Each row below holds a small network's activations on one input, seen along a few directions.
In each table, some parts of the input vary, and every possible input appears once, in random order.
Descriptions start from the smaller parts, as in this example, which fits no table here: one of 3 separate values, together with either a single point or one of 11 places along a line or (one of 4 places along a line, together with one of 8 places around a ring).
Shared parts are said once, and a part with two or three values counts as separate values.
In the rows, zero is written as 128.

Other details of the inputs vary at random and push rows far along two fixed directions, the same in every table; ignore that.

Rows:
row 1: [129 141 129 160 114 103 127 137 105 141 123 120]
row 2: [112 124 141 126 128 126 118 115 141 153 105 108]
row 3: [199 144  94  99 102 117 127 134 155 123 233 190]
row 4: [117 134 140 146 139 106 126 106 128 146 126 112]
row 5: [149 123 118  88 118 147 119 162 129  87 177 173]
row 6: [111  88 138  60 144 163 112 166 161  70 116 199]
row 7: [167 143 114 166 118 110 148  93 110 172 154 123]
row 8: [100 124 140 118 125 122 125 121 134 132  83 102]
row 9: [ 72  98 155 115 130 139 119 131 134 114  63  94]
row 10: [132 128 128 150 129 126 139  97 115 150 120 120]
row 11: [100 126 140 127 132 123 115 128 129 146  74 119]
row 12: [179 151 104 157 124  95 144  92 130 186 188 125]
row 13: [130 141 119 148 128 145 143 141 140 148 107  99]
row 14: [ 97  85 127  87 138 186 105 179 147  33 125 158]
row 15: [162 142 107 162 127  96 144 105 116 183 153 125]
row 16: [155 147 128 169 113 110 141 102 103 155 142 121]
row 17: [101 103 143 142 127 121 128 130 114 112 112  97]
row 18: [142 173  91 150 120 123 140 110 137 173 130 100]
row 19: [102 107 151 155 115 138 120 135  99 102 105 108]
row 20: [ 99 106 142 148 145 155 109 163 119  89  76  78]
row 21: [ 73 114 132 137 139 165 119 144 131 108  72  85]
row 22: [ 86 110 153 122 133 125 127 126 129 117  80 104]
row 23: [112 107 148 156 124 139 127 123 102 115 106 111]
row 24: [127 131 138 141 131 113 128 107 137 164 125 109]
row 25: [147 132 110 148 123 101 150 102 122 159 156 108]
row 26: [164 121 102  98 111 127 122 157 141 102 180 197]
row 27: [121 127 133 155 137 109 131 123 111 144 113 120]
row 28: [211 167  82  97 116 142 152 159 168 120 200 188]
row 29: [160 161 114 137 111 113 139  90 131 183 122 126]
row 30: [104 116 143 140 145 137 125 131 107 125 115 104]
row 31: [154 156 124 145 122 111 143  92 122 175 127 127]
row 32: [141 129 121 158 127 106 134 122 112 157 134 121]
row 33: [145 150 115 139 135 113 140 105 115 175 149 114]
row 34: [172 130 115  84 129 128 124 136 162  96 205 203]
row 35: [102 112 151 135 132 142 126 118 122 129  85 117]
row 36: [125 146 111 162 126 127 130 122 117 137 126  91]
row 37: [163 135 108  70 128 144 130 135 152 126 171 182]
row 38: [129 154 126 137 139 114 136 108 109 159 133 112]
row 39: [111  91 131  52 136 168 104 168 168  72 111 198]
row 40: [116 121 127 140 132 113 141 106 123 145 121 104]
row 41: [138 135 118 135 122 106 146 101 133 170 128 109]
row 42: [124 130 134 150 132 123 130 125 100 142 130 100]
row 43: [115  98 149  84 133 148 103 161 147  51 147 176]
row 44: [146 145 121 160 125  95 135 120 111 161 136 127]
row 45: [ 88 120 159 141 140 135 117 144  96 104  97  96]
row 46: [ 94  85 160  86 121 174 100 179 127  18 114 181]
row 47: [ 98 119 150 141 140 137 127 115 114 113  92 120]
row 48: [ 98 102 157 150 136 128 112 131 117 114 113 102]
row 49: [148 162 119 132 132 111 139 105 120 179 135 117]
row 50: [155 145 105 150 128  98 145  98 124 185 145 132]
row 51: [113 120 137 143 123 109 135 125 114 118 122 102]
row 52: [104 121 155 149 121 118 108 140 115 107 124 107]
row 53: [ 88  78 154  71 149 166 102 158 160  49 125 178]
row 54: [211 154  80  91 123 136 129 154 159 104 197 176]
row 55: [102 122 154 130 139 121 117 119 135 136 101 113]
row 56: [171 153  96  89 121 155 147 162 172 112 160 175]
row 57: [ 94 136 116 142 132 144 122 127 126 122 106  95]
row 58: [ 82 100 163 125 130 154 116 126 124 117  56 108]
row 59: [177 158  92 160  97  84 152 103 117 176 185 109]
row 60: [ 99 124 152 139 147 130 122 131 104 119 105 103]
row 61: [152 153 111 157 100  89 144 115 113 154 163 105]
row 62: [138 139 120 147 126  98 147 105 118 150 142 108]
row 63: [119 137 129 146 139 107 134 113 115 152 109 121]
row 64: [112  96 131  57 135 154 121 151 160  50 140 188]
row 65: [ 78 116 125 141 139 156 118 135 124 109  91  90]
row 66: [159 144 110  56 123 148 119 141 156 117 158 186]
row 67: [171 134 103  71 127 130 130 138 164 122 165 212]
row 68: [138 149 123 125 126 123 130 110 124 182 122 108]
row 69: [195 161  97  91 106 124 132 148 133 117 216 186]
row 70: [ 69 106 172 121 141 139  98 133 136 113  63  97]
row 71: [ 98 109 147 153 140 162 129 168 128 100  74  87]
row 72: [122 126 141 159 131 124 132 109 105 132 112 113]
Description of these inputs: one of 2 separate values, together with either one of 6 places around a ring or (one of 5 separate values, together with one of 6 places along a line).
Q: The inputs of row 10 and row 47 match in every part but the choice among 2 separate values. If row 14 is changed in the same way as row 10 into row 47, which row does it become?
A: row 36
Q: The inputs of row 9 and row 8 match in every part but the choice among 2 separate values. If row 26 is changed in the same way as row 9 into row 8, which row does it become?
A: row 1
Q: Change only the choice among 2 separate values in row 29. List by row number the other rows that result.
A: row 58
Q: Change only the place on the line of 6 in row 39. List by row number the other rows that result.
A: row 6, row 15, row 26, row 32, row 50
Q: A walk changes only the place on the ring of 6. It starts at row 56 and steps to row 28. List the rest of the walk in order.
A: row 54, row 36, row 57, row 18

Rows:
row 73: [ 99 148 118  96 142 132 111 151 137 112 125 112]
row 74: [106 120 120 112 153 149 121 128 162  99 137  93]
row 75: [153 105  91  89 115 162 140 158 165  98 133 205]
row 76: [181 116 117  84 115 154 114 175 170 105 137 199]
row 77: [ 32  55 165 138 132 116 110 126 126 104  53  64]
row 78: [110 116 136 134 146 142 101 195  72  43 152 159]
row 79: [148 103 151 151 102 129 107 186 106  59 171 142]
row 80: [ 44 128 192 182 165 118 118 122  82 146  21  87]
row 81: [113  98 147 130 132  91 146  96 123 144 104 115]
row 82: [122 118 121  54 139 133 113 153 156 110 180 190]
row 83: [ 75 127 121 178 123  97 141 104 115 156  61  21]
row 84: [202 167  85 170 105  75 171  69 132 222 165 159]
row 85: [146 171 109 160 110  77 127 111 141 184 137  70]
row 86: [155 134 100  75 143 189 136 159 184  85 166 168]
row 87: [127 120 166 135 125  88 124 110 129 157 112 119]
row 88: [219 181 107 166 106  69 141  89 135 224 162 154]
row 89: [149 127  91  74 122 164 157 167 172  86 143 174]
row 90: [114 143 127  92 153 166 120 173 135  98  96 127]
row 91: [115  79 136 157 111 127 134 162 102  40 149 126]
row 92: [125 145 149 151 125 129 135  87 106 154  89 138]
row 93: [ 45 122 169 118 132 184 121 156 107  78  34  76]
row 94: [127 125 123 170 148 154 140 117 133 165  99  99]
row 95: [164 143 102  79 139 163 119 166 144 116 142 203]
row 96: [103 113 165  70 157 132 112 143 127  96 127 179]
row 97: [ 95 129 140 131 109 110 123  87 113 156 125 101]
row 98: [158 153 116 177 147 112 148  73 123 194 133 129]
row 99: [213 192  68 155  91 115 156  70 114 231 163 134]
row 100: [138 137 139 189  97 119 128 119  52 109 161  96]
row 101: [127  91 114  67 143 155 118 124 174  99 195 173]
row 102: [ 80 126 168 176 127 140 110 159 114 144  25  28]
row 103: [179 162 100 133  97  67 125  97 155 204 205 136]
row 104: [144 115 140  49 121 137 127 110 134  94 154 203]
row 105: [155 138 122 148 153  94 143  63 121 190 153 110]
row 106: [116  79 142 155 146 161 118 170 104  31 161 121]
row 107: [101 158 122 134 109 130 125 104 115 148 112  69]
Q: The inputs of row 93 and row 102 match in every part but one. If row 92 is changed in the same way as row 93 into row 102, which row does it become?
A: row 88
Q: What is each input in this table made of?
A: one of 5 separate values, together with either a single point or one of 6 places around a ring
Q: A walk changes only the place on the ring of 6. It starts at row 83 and steps to row 77. List the rest of the walk in order.
A: row 81, row 84, row 75, row 89
Q: Change only the choice among 5 separate values in row 91. List by row number the other rows that result.
A: row 78, row 79, row 100, row 106
Q: List by row number the other rows that have the choice among 5 separate values in common with row 98.
A: row 74, row 86, row 94, row 101, row 105, row 106

Rows:
row 108: [ 96 111 144 133 133 121 124 111 131 140  99 108]
row 109: [115 116 143 156 129 113 126 115 116 132 122 103]
row 110: [ 91 110 149 126 147 126 128 106 130 138  93 113]
row 111: [165 123 110 118 125 114 137 122 134 119 194 168]
row 112: [124 126 126 144 118 130 137 129 126 134  96 114]
row 113: [161 127 107  96 111 110 135 120 157 133 170 168]
row 114: [179 132  97 129 117 133 143 137 130 118 180 165]
row 115: [112 142 128 140 131 125 127 121 130 158 110  80]
row 116: [128 137 147 157 130 113 121 130 105 141 120 112]
row 117: [140 142 124 108 106 131 132 115 112 110 160 147]
row 118: [126 136 139 165 132 112 128 129  95 139 128 112]
row 119: [168 146 101 115 119 126 131 137 144 121 188 146]
row 120: [169 151 113 101 124 125 124 125 144 150 160 173]
row 121: [162 144 111  98 115 115 125 140 144 133 155 176]
row 122: [127 133 126 148 124 133 134 118 127 154 101 110]
row 123: [124 139 118 167 129 115 133 128 108 137 144  85]
row 124: [ 75  84 152  66 136 171 102 190 156  30  94 148]
row 125: [ 75  89 167  65 158 178 102 169 142  53  81 174]
row 126: [ 99 135 128 135 143 134 126 117 126 148  92  85]
row 127: [131 129 132 174 124 127 133 122 108 140 110  94]
row 128: [121 138 127 148 138 136 140 107 124 159  91 108]
Q: What is each input in this table made of?
A: either a single point or (one of 4 separate values, together with one of 5 places along a line)
Q: Change only the place on the line of 5 in row 126. List by row number the other rows that result.
A: row 115, row 119, row 123, row 124
